A small network was shown many inputs. Here are its activations along a few directions, one row for each input.
In each table, some parts of the input vary, and every possible input appears once, in random order.
Descriptions start from the smaller parts, as in this example, which fits no table here: one of 3 separate values, together with either a single point or one of 9 places around a ring or (one of 4 places along a line, together with one of 5 places around a ring).
Shared parts are said once, and a part with two or three values counts as separate values.

Other details of the inputs shift rows strongly along three fixed directions, in all tables alike. That doesn't count.

Table:
R1: [  2  32  19  17  -6 -19   2  -4  -7 -60  33]
R2: [-10   4  -4  16  15 -10 -19  17   7  16   0]
R3: [ 11  -9   8   7  18  15 -21  -4   6  17 -15]
R4: [ -5 -19 -13   8   8  20   1  10 -10  13  -4]
R5: [-10 -20  -6  -2   4   5 -17  25  26   2 -23]
R6: [-22  -3   4   9   4   8 -28 -17   0  18  -9]
R7: [ -8  -9 -12   4   3  15 -12  17  15  10  -9]
R8: [ 19  52 -46 -28 -35 -68  51 -20 -38  83  -5]
R9: [ 25  52 -67 -19 -49 -44  51 -20 -49  78   3]
R10: [-10 -30   1  -5   0   8 -11  23  -1  11  -8]
R11: [ -5 -12  18 -17  16   0 -26  13  10  10 -20]
R12: [  7  17  17   5 -15  16  16 -12  11 -62  29]
R13: [  6  21  14  19  10  -2  23 -21 -23 -51  47]
R14: [-10 -15  10   5  13  -6 -12  15 -10  21   3]
R15: [  2 -12   5  -3  25   8 -20   0  15  15 -13]
R16: [ -5 -16   1 -20  -2  13 -24  20   4   7 -17]
R17: [  3 -17 -11  22  -2  24  -4   7 -13  24   9]
R18: [  4 -25  14  17  19  12  -6   0   8  23  -8]
R19: [  2  29  18  14   6  -5  10 -16   8 -57  43]
R20: [-22 -13 -10   1 -12  22 -24  -9   1  12 -14]
R21: [-12 -20   8   5  27   3  -5  12  -3  15 -14]
R22: [-11 -31  -3  -5  12  16  -3  19   2   6 -18]
R23: [ -9  -6  -9   7  -8   2 -22  28   1   5 -15]
R24: [  4  46 -17  11 -17   2  -1  -8 -44 -43  82]
R25: [ 34 -16  55 -76 -22 -53  97 -52  95 -54 -93]
R26: [ 21  19   7   6 -13  19   6 -22 -10 -61  37]
Each input here is: one of 2 separate values, together with either a single point or (one of 3 separate values, together with one of 4 places along a line).
- The inputs of R4 and R13 match in every part but the choice among 2 separate values. If R23 is changed in the same way as R4 into R13, which row does it become? => R1
- Change only the place on the line of 4 in R24. List by row number the other rows that result. => R9, R16, R26
- Change only the choice among 3 separate values in R1. List by row number the other rows that result. => R11, R14

Table:
R27: [-14   8 -15  37   4  39 -41  14 -37  -2  54]
R28: [  5  41  -6  23 -19  10   8 -15 -45 -66  87]
R29: [ -1  18 -24  15   3 -11 -10   4 -19  71  -4]
R30: [-21 -23  28  -5  26  22 -55  23  33 -37 -10]
R31: [ 19  15  14 -20 -13 -33  46 -34  13 -18 -12]
R32: [  6  28   9  16 -16  14   7 -22 -19 -81  66]
R33: [-11 -51  49   1  45  35 -36   7  49 -37 -27]
R34: [ 14  27 -19 -13 -35 -24  42 -14 -20 -12  16]
R35: [ -5  16 -42  12 -17   3 -11  11 -30  65   1]
R36: [ -4 -20 -15 -13  -7   5  -5   8  14  42 -44]
R37: [ 19 -11  29 -37  -3 -30  49 -31  35 -31 -39]
R38: [ 13  25 -15 -15 -34 -25  39 -11 -11 -15   7]
R39: [-14 -38  37   7  40  24 -35  19  39 -32 -15]
R40: [ -2  -9 -28  -3  -9   5  -3  10 -15  53 -19]
R41: [ -4 -10 -25  -6 -10  -1  -4  21  -4  48 -26]
R42: [ 16  10  12 -22  -9 -34  47 -26   8 -15 -11]
R43: [-13  15 -21  38   3  35 -40  23 -46   2  62]
R44: [ -4 -10  -9   0  11 -14  -2  13   2  53 -27]
R45: [  0   5 -14   6   6 -10  -8   3  -6  64 -20]
R46: [-14 -30  32  13  38  22 -37  20  31 -26  -8]
R47: [ 16  -5  24 -33  -4 -33  49 -24  29 -27 -31]
- Describe the family of inputs behind these rows. => either a single point or (one of 2 separate values, together with one of 10 places along a line)
- Change only the choice among 2 separate values in R37. List by row number the other rows that result. => R40
- Change only the choice among 2 separate values in R33. List by row number the other rows that result. => R27

Table:
R48: [ 13   1  -7 -26 -14 -11  21  -6  16  -4 -12]
R49: [  3  -1   8  -7  -3 -17  29 -29   1   6 -11]
R50: [ -8   0  13  25  18  15  -7  -4   4 -26  16]
R51: [  2   6  14  11  21  11 -16   0  10 -21  25]
R52: [-17  -6   7  -6   0  14 -20   8  -4 -33  19]
R53: [ 19 -39   6 -26  12 -21  59  22 -10  -7 -13]
R54: [-15 -39   8 -24  17 -13 -23  16  23  59 -70]
R55: [ 15  -5  -4 -29 -11  -6  24  -9  23  -6 -19]
R56: [-14 -31 -16  13  26  40 -52  39  13  38 -26]
R57: [-15  -3 -19  36  35  25 -56  35 -10  58   0]
R58: [ 15  25 -24   4 -32  -9  25  -1 -19  11  13]
R59: [ -2  -3   4   8   4  31 -11  -6  -7 -25  24]
R60: [ 18 -29  22 -48  -6  -7  18 -15  42 -23 -55]
R61: [ 11  42 -21   8 -10 -30  19  -6 -21  18  17]
R62: [ -6  -5  20  22  16  13 -14 -18 -13 -19  22]
R63: [ -7  -9 -38  18 -17  10  -7  25 -21  85 -21]
R64: [-17  -9 -17  36  36  28 -51  32  -5  54  -5]
R65: [ -5 -10  -2 -35 -17 -18  20  -3  19 -13 -21]
R66: [  1  46 -13  12 -25 -35  17   5 -31  20  24]
R67: [ -8  -8   0  16   3  28  -7   1   1 -32  14]
R68: [-12 -31   9 -22  18  -9 -22  18  21  63 -68]
R69: [-13 -36  -9  15  22  46 -53  22  -7  46 -18]
R70: [  5   7  18  20  11   9 -15   8  10 -25  19]
R71: [ 12  20  -6  -5  -4 -19  25 -16   2  13   4]
R72: [ 15  36 -29   6 -36 -18  17   4 -31  16  25]
R73: [  7 -17   7 -40 -12 -13  19 -10  28 -17 -35]
R74: [  3   6  -2   1  -7 -20  30 -24  -2  11   2]
R75: [  3  -6 -15   0  14  -5 -23  10  -9  86 -35]
R76: [-26 -20 -15  44  33  28 -47  24 -12  54  -4]
R77: [  2   6  19   8  21  13 -18  -5   4 -21  21]
R78: [ -1   4  18  10  16   1 -27  -3  -5 -24  21]
R79: [  1  29 -19  -4 -37 -21  18   9 -23   6  11]
R80: [  0   8  12  12  19   6 -18   2   8 -21  28]
R81: [  1  -1  20  25  11  15  -9   3   9 -25  16]
R82: [ -3  12 -30  10   9  -9 -24  17 -25  96 -11]
R83: [-12 -41 -23  -7   1  13  -7  12  11  70 -47]
R84: [  9  43 -19  16 -24 -37  14   0 -29  21  26]
R85: [ 10 -38  24 -38  -8   2  29 -25  37 -22 -55]
R86: [ -3  43 -19  14 -27 -39  15   3 -36  20  28]
R87: [ -1   1  -5  12   6  26 -11   6   3 -33  16]
R88: [ 13  -7   1 -29 -11   0  26 -17  17  -8 -24]
R89: [  5   6  21   9  19   7 -25  -5  -2 -23  19]
R90: [ -4  -2  20  29   9  14  -7   1   5 -23  19]
R91: [-17   2  14   6  14  -1 -19   6   5 -27  24]
R92: [ -9 -20 -10 -10  16 -11 -23  17  11  73 -47]
R93: [ -7  -5  17  32   8  11  -7  -2   0 -23  20]
R94: [  1  -5   4  18  -5  27  -8   8   0 -29  19]
R95: [ 15  42 -17  19 -20 -23  23  -6 -26  24  24]
R96: [  4 -36  33 -57  -7 -11  20  -9  49 -32 -68]
R97: [ -2  28 -26  -1 -40 -25  17   8 -31   9  18]
R98: [ -4  50 -23   9 -15 -35  17   0 -34  18  23]
R99: [ 15  15   4  -4  -5 -17  22 -27 -11  11  -3]
R100: [ -5   8   8 -21  -6 -31  17 -12   3   0 -11]
R101: [  6  -2   6  12  -4  23 -15  14   5 -31  17]
R102: [  9   1  13  -8  -4 -16  25 -29   0   6 -15]
R103: [-12 -37  11  18  34  25 -56  43  30  42 -35]
R104: [ 12 -33  20 -48  -8 -13  16 -13  41 -27 -56]
R105: [  1   4  18  11  21  16 -14  -7   4 -21  20]
R106: [ -1   3  -3   8   5  18 -18  11   3 -33  18]
R107: [-18  -2  -2   3   0  10 -19  15  -2 -39  15]
R108: [  1 -29  19 -49 -13 -16  17 -10  31 -25 -50]
R109: [ -7 -10   3  11   2  29  -7  -3   2 -26  24]
R110: [  2  -5   9  -3   8  27 -17   0   5 -30  16]
R111: [  5  22 -28  -8 -23 -21  17  -1 -14   0   4]
R112: [  6  23 -10  -7  -8 -33  16 -10  -4  11   9]
R113: [  2   1 -18  -2 -21  -6  32 -15  -6  -3  -8]
R114: [  2  -6 -36   1  -4  11 -20  12 -25  83 -24]
R115: [ 17  15   5  -9  -3 -18  19 -24  -4   8  -7]
R116: [-10 -12   4  12   2  28  -9 -10 -11 -25  23]
R117: [ -3   7   8  25  19  14  -9  -2   1 -24  20]
R118: [ -1 -18  17 -47 -11 -11  22  -6  32 -20 -43]
R119: [-14   5  19   4  17   3 -17   8  10 -27  19]
R120: [  7 -11  -3 -33 -14 -16  19  -6  26 -13 -24]
R121: [ 10  15  -3  -3  -4 -17  28 -19   1  12   2]
R122: [ -7  -3  22  16  18  17 -10 -12   0 -20  21]
R123: [ -6  -3  17  19  17  16  -8  -8   6 -20  25]
R124: [ 13  -1  -8 -22 -13  -4  27 -12  15  -4 -12]
R125: [  9  32 -30   5 -38 -23  15   5 -31  12  22]
R126: [ -8   8   7  17  17  -1 -21   7   5 -31  18]
R127: [ -2  -7   2   8   5  29  -9  -1   3 -27  24]
R128: [ -3  -1  -3  15   4  27  -9   3  -2 -31  18]
R129: [ -3  26 -22 -11 -25 -20  19   4 -16   0   3]
R130: [ -2   1  20  14  20  18 -12 -10   2 -20  20]
R131: [ -7  43 -25   9 -16 -39  16  -2 -34  15  23]
R132: [ -5 -23  13   7   3  28 -12 -13  -5 -31  10]
R133: [-14   9  21   5  16   5 -20   4  -2 -24  21]
R134: [  6   8 -19   7 -34  -9  31 -10 -18   7   5]
R135: [  1  -3   8  -3   6  22 -19   2   3 -30  18]
R136: [  7  -6  11  -1   7  25 -21  -3  -1 -30  13]
R137: [ 19  -3  -2   3  17 -37  56  17 -45  17  27]
R138: [ -1 -13   8 -41 -13 -13  23  -1  31 -16 -34]
R139: [  6 -17   7 -25 -14   1  31 -21  17  -9 -27]
- Describe the family of inputs behind these rows. => one of 2 separate values, together with either a single point or (one of 5 places along a line, together with one of 9 places along a line)
- The inputs of R49 and R116 match in every part but the choice among 2 separate values. If R130 is changed in the same way as R49 into R116, which row does it become? => R59
- The inputs of R94 and R81 match in every part but the choice among 2 separate values. If R65 is changed in the same way as R94 into R81, which row does it become? => R91
- The inputs of R67 and R50 match in every part but the choice among 2 separate values. If R56 is changed in the same way as R67 into R50, which row does it become? => R57
- Change only the place on the line of 9 in R127. List by row number the other rows that result. => R48, R55, R65, R83, R109, R120, R124, R138
- Change only the place on the line of 5 in R89. List by row number the other rows that result. => R61, R80, R82, R103
- Change only the choice among 2 separate values in R60. List by row number the other rows that result. => R89

Table:
R140: [  0   8  12 -14  -8 -24  23  -9   2   4  -1]
R141: [ -3   6   9  19  19   1 -18   6  -6 -22  20]
R142: [  1   8  11  27   9   9 -16   1 -24  -9  36]
R143: [ -1   6   9  28  19  18  -8 -10   2 -15  23]
R144: [ -4   8  -2   9  -2  22 -18  11 -15 -21  28]
R145: [ 10  23 -25  -1 -31 -10  20  -5 -25   9  20]
R146: [ 17  -8  18 -13   4  -9  31 -20  35  -7 -28]
R147: [ -8   2  -9  17  -6  22 -17   5 -14 -22  28]
R148: [ -4  -5  19  17  26   7  -7   8  17 -29   5]
R149: [  3  13 -21  -4 -29 -11  19  -9 -11   1   8]
R150: [-13 -59   3 -10  16  34 -40  33  42  30 -55]
R151: [ -5 -26   0  11  30  26 -45  15  10  53 -29]
R152: [-10 -11  25   8  16   6 -18  -2   1 -25   9]
R153: [-28 -40  13   2  31  15 -37  25  21  40 -36]
R154: [ -8  -3  -2  10  -1  24 -15   7  -8 -27  17]
R155: [ -8  -2  -4  12  -3  23 -15   6  -8 -26  20]
R156: [  6  -6  22 -32   0 -16  21 -18  39 -11 -29]
R157: [ -7  11 -28  -3   0 -27 -10  25  -7  79 -22]
R158: [-13   6  13   9  16  11 -20  -6   7 -19  21]
R159: [  4  -2  -9 -15 -24  -8  22 -10  10 -10 -13]
R160: [  0  18   6  30  18   5 -10  13 -11 -11  36]
R161: [ 10  11 -16  -9 -28  -8  20  -5  -8   1   6]
R162: [ -8   2 -19  30  23   7 -45  36 -26  63   7]
R163: [ 13  -2  15  -3  -3 -14  32 -13  14   0 -16]
R164: [  9  11 -16  -8 -29  -9  19  -6  -6   1   8]
R165: [  3  27 -24  -4 -26 -12  19  -6 -28   5  13]
R166: [ -2 -10   7   2   1  25 -15   9   3 -30  11]
R167: [  2  25 -21  -7 -23 -12  20  -6 -23   3   8]
R168: [  2  -5  -4  13  17  20  -5   4 -28 -10  45]
R169: [  4  18 -25   0 -30 -10  20  -9 -19   4  12]
R170: [ 14 -10  23 -34   2 -13  15 -25  35 -13 -37]
R171: [  8  -8  19 -30   2 -15  16 -29  31 -14 -38]
R172: [ -7 -16 -31 -12  -9   0  -3  18  -3  67 -47]
R173: [ -6   2  13  32  15  14  -5  -3  -8 -15  24]
R174: [ -5  16 -38   7  -1 -29 -14  20 -28  87 -16]
R175: [ -3 -26   9   1  25  21  -2  -1  -3 -27  16]
R176: [ 13  -7  15 -19   3 -12  20 -29  25 -10 -32]
R177: [ -5  -4  24   9  13   6 -18   3  -5 -19  19]
R178: [-13 -21  30  -9  26   1 -18   9  45 -46 -16]
R179: [  8 -14  21 -14   0 -19  26 -19  16 -11 -30]
R180: [ 10  12 -15 -10 -26  -7  22  -5 -11   0   5]
R181: [  9  11 -11 -16 -22  -8  22  -4  -8  -2  -3]
R182: [ 11   9   7 -19  -4 -32  15  -2  12  -5 -15]
R183: [  7  33 -23  -5 -26 -11  17  -2 -32  10  21]
- The inputs of R158 and R156 match in every part but one. If R178 is changed in the same way as R158 into R156, which row does it become? => R157
- The inputs of R144 and R165 match in every part but one. If R168 is changed in the same way as R144 into R165, which row does it become? => R175
- Describe the family of inputs behind these rows. => one of 2 separate values, together with either a single point or one of 9 places along a line or (one of 3 separate values, together with one of 4 places along a line)
- Change only the choice among 2 separate values in R162. List by row number the other rows that result. => R141
- Change only the place on the line of 9 in R181. List by row number the other rows that result. => R144, R145, R150, R161, R164, R166, R180, R183
- Change only the choice among 2 separate values in R171. List by row number the other rows that result. => R170
- Change only the place on the line of 4 in R153. List by row number the other rows that result. => R152, R173, R179
